Each row below holds a small network's activations on one input, seen along a few directions.
In each table, some parts of the input vary, and every possible input appears once, in random order.
A made-up example of a description, with smaller parts first: one of 5 places around a ring, together with either a single point or one of 9 places along a line or (one of 2 separate values, together with one of 6 places along a line).
Shared parts are said once, and a part with two or three values counts as separate values.

Other details of the inputs shift rows strongly along three fixed directions, in all tables alike. That doesn't count.

Rows:
R1: [  6   0 -12  -3 -15  41 -11  -2 -22  52 -29  20]
R2: [ 30  -6  24  -6  11 -31 -31  27  21   2  10 -21]
R3: [-16  14 -24 -10  -6  16  -1 -11  -1  10 -21  23]
R4: [  3  10  24 -14  39  10 -36   7  -3   2  -5  -6]
R5: [ 32  56 -19 -20 -50  -6 -41 -11  43 -32 -38 -25]
R6: [-28 -14  18 -20  54  31 -45  14 -32  12  33  -9]
R7: [  0   2  47 -20  33   0 -41   5 -15  -8  29 -18]
R8: [-12   3  -7   8 -29  20 -15  -5   3   8 -33  21]
R9: [ 41  23 -17   7 -51   1 -35   3  35 -22 -55 -29]
R10: [  9  -6  -5  24 -14 -53  43 -15  26 -47   3 -19]
R11: [ 43  43 -31 -18 -34  11 -33  -4  34 -21 -44 -43]
R12: [  7  -5  33 -25  51  24 -33  20 -24   9   9 -33]
R13: [ 20 -21   1  29 -35 -65  48   4  37 -30  10 -21]
R14: [-31 -25 -13  28 -19  16  63  -2 -23  38   7  35]
R15: [ 13 -36  28  13  24 -92  62   4  38 -45  50 -10]
R16: [ -3 -13  14 -31  56   8 -31  14 -23  31  35 -20]
R17: [-37 -12  -4  24 -33  14  31 -24 -23  28  15  49]
R18: [ 21 -26  49 -11  70 -49  -8  25  -3  -7  53 -37]
R19: [-23 -13 -19  29 -13  11  76 -19 -22  -1  10  31]
R20: [-37 -38   3  25   2  16  21  -4 -29  20  25  36]
R21: [ 19  48 -29 -17 -32  17 -39   0  21 -18 -47  -1]
R22: [-20  18  -6   2   8  57 -11  -8 -32  17 -14  38]
R23: [-16  12 -24 -15  -4  47  15   4 -18  21 -12  10]
R24: [  3  -2 -11   9 -24   6 -10 -10   6  18 -30  24]
R25: [-27  -4 -28   6 -14   0  62 -14  -3  14   8  43]
R26: [  4  -4  26  -7  43   5 -39  12 -22  -8  17 -18]
R27: [  2  -7 -17  12 -18 -55  39 -10  30 -43  13 -20]
Description of these inputs: one of 3 separate values, together with either a single point or one of 8 places around a ring.
- The inputs of R21 and R22 match in every part but the choice among 3 separate values. If R23 is changed in the same way as R21 into R22, which row does it become? => R12
- Which other rows agree with R17 in the choice among 3 separate values? List them by row number. => R1, R2, R8, R9, R13, R14, R20, R24
- Which other rows does R6 become when the choice among 3 separate values takes its other values? List them by row number. => R20, R26

Rows:
R28: [  9  19 -16  -2 -10 -20  10 -13  18 -35   0  -6]
R29: [ -7 -15  22   1  15  -7 -26   9  -7   7  20   5]
R30: [ 13   9 -22  21 -54 -24  32 -11  32 -11 -25  15]
R31: [ 10  12  -9   5 -14 -20   8  -9  20 -28  -4  -4]
R32: [  3 -13  -1  11  -1 -24  41  -1   8  -7   8  -4]
R33: [ 21  20 -35  10 -43 -23  55 -18  31 -28 -28   0]
R34: [ 33  28 -10  -9 -32  15 -31   2  26  -3 -50 -21]
R35: [ 27  19  14 -19   4   7 -62  16  13  -4 -19 -36]
R36: [-27  -2 -16 -11  17  49  15  -3 -39  35  -1  23]
R37: [ -4  14 -10 -13   5  60 -21   3 -25  34 -31   5]
R38: [  0 -17  16  -4  14  -7 -11  15  -4  11  11 -12]
R39: [ -6 -32  27   7  40 -47  27  12  -2 -14  53 -19]
R40: [-23  20 -36  -3 -14  60  26 -22 -31  24 -24  35]
R41: [ -9 -39  35   2  33 -23  -2  19  -7  14  37  -8]
R42: [ -1  -2 -12  25 -35 -39  36 -14  23 -24   4  14]
R43: [ 21  23  14 -19   5   7 -76  10  10 -13 -14 -25]
R44: [ -9 -39  33   1  32 -24  -3  22  -6  15  38  -7]
R45: [-39 -19 -10  10  18   4  50 -17 -31   6  36  35]
R46: [-37   2  -5   6  -4  55 -16 -13 -34  35  -7  47]
R47: [ 25  13  19 -19  25  -1 -53  13   6 -13  -3 -36]
- Describe the family of inputs behind these rows. => one of 4 places along a line, together with one of 5 places along a line
- The inputs of R42 and R43 match in every part but the place on the line of 5. If R47 is changed in the same way as R42 into R43, which row does it become? => R31
- Start at R33 and move only the place on the line of 4, one step at a time. The first step leads to R32. Which rows follow, in order? => R34, R41
- Which other rows does R44 become when the place on the line of 5 takes its other values? List them by row number. => R29, R30, R41, R46
